Each row below is a small network's average activation on inputs in which a field has the value named, seen along a few directions.
Values that are neighbours, or in one group, have similar rows; names and order tell nothing.
Strong random noise was added to every row along 3 fixed directions; ignore it. To show where, here is one row again and again, with new noise each time:
-341,382,-267,103,-99,-584,-249,-4,-537,411,-128,290,511,-211,150
257,344,-368,28,-428,345,181,251,-27,-30,-62,-457,410,-185,-107
-82,209,-167,353,-222,429,94,814,-145,205,-140,-267,454,381,-239
151,292,-290,103,-339,154,116,172,-113,37,-62,-233,344,-125,-68
421,107,-154,169,-359,61,265,-325,32,-205,49,-4,-80,-190,-36


Field Bog:
f11: -245,-774,595,-42,-52,-190,-229,-67,167,-275,42,573,-469,-10,-85
f7: 381,-154,-171,-198,-272,683,365,-187,561,-528,471,-969,-605,-334,306
f1: 169,-254,491,-172,13,202,287,-475,-87,-323,63,51,277,168,-67
f2: -341,-107,-11,205,390,-264,-376,384,-644,58,-121,680,-18,142,112
f3: -632,11,66,-126,365,-964,-650,-240,-68,582,-89,348,-39,-245,105
f14: 312,-272,38,-206,514,66,175,-515,632,300,326,174,-375,254,-362
f9: -208,-268,259,399,229,463,-439,232,23,-90,-43,175,-399,583,323
f13: -402,135,-171,266,151,55,5,163,-531,288,-19,-257,-116,-204,93
f12: 267,511,-297,-113,162,-638,-42,-215,233,-102,-35,-131,-109,-581,34
f5: -136,-665,562,-172,363,-296,-94,-463,135,128,-72,745,-32,382,193
f4: -92,-571,236,211,67,-8,317,-239,478,-217,-21,264,-803,404,-115
f6: 450,278,-73,32,-394,-27,422,-300,161,-323,7,44,-343,-317,22
f8: 439,148,254,-393,-242,-58,78,-700,-96,-540,81,445,-216,-284,515
f10: -2,77,-18,-39,304,195,23,728,28,234,-20,-587,539,572,-725
A value of Bog combines one of 2 hidden first parts with one of 7 second parts; all combinations occur once.
Changing only the second part turns f6 into f13. f4 has the same second part as f6; what does that change turn f4 into?
Answer: f7
Changing only the second part turns f2 into f1. f9 has the same second part as f2; what does that change turn f9 into?
Answer: f5

Field Kesa:
h6: 602,-212,246,-167,-181,751,299,-10,359,-143,140,-358,-101,358,-435
h1: 315,209,-23,200,-257,-8,187,-110,-177,-450,126,2,-178,-167,89
h14: -31,-127,235,268,241,433,204,772,10,2,44,-86,157,863,-503
h2: -241,151,-7,5,87,-337,9,224,5,394,-169,315,235,173,-330
h3: -209,-30,-64,-159,-136,274,-211,199,-122,-189,-200,-61,58,-98,240
h13: 27,157,75,530,-19,123,488,130,65,95,-41,36,-189,426,-17
h12: -127,30,163,-140,213,16,-82,271,-88,-8,160,105,518,154,144
h5: 313,-152,-100,14,358,254,27,-67,183,99,-8,-217,-389,-141,32
h11: -238,-330,276,415,346,-85,-152,489,56,471,-330,114,-104,527,-167
h8: 102,-4,-40,444,-288,177,107,231,28,-154,45,8,-621,-170,-10
h7: 210,-62,131,-258,-334,93,-84,-259,-50,-506,3,48,188,-85,115
h9: -121,-204,-113,381,62,188,192,148,137,121,42,-208,-282,253,-44
h10: -88,-185,78,-118,148,-218,-179,-347,252,29,198,272,-81,-24,-119
h4: -441,-185,44,-77,23,91,-179,226,-36,52,-28,-43,65,209,85
A value of Kesa combines one of 2 hidden first parts with one of 7 second parts; all combinations occur once.
Changing only the second part turns h3 into h8. h7 has the same second part as h3; what does that change turn h7 into?
Answer: h1
Changing only the second part turns h12 into h2. h4 has the same second part as h12; what does that change turn h4 into?
Answer: h11
Changing only the second part turns h13 into h6. h9 has the same second part as h13; what does that change turn h9 into?
Answer: h10
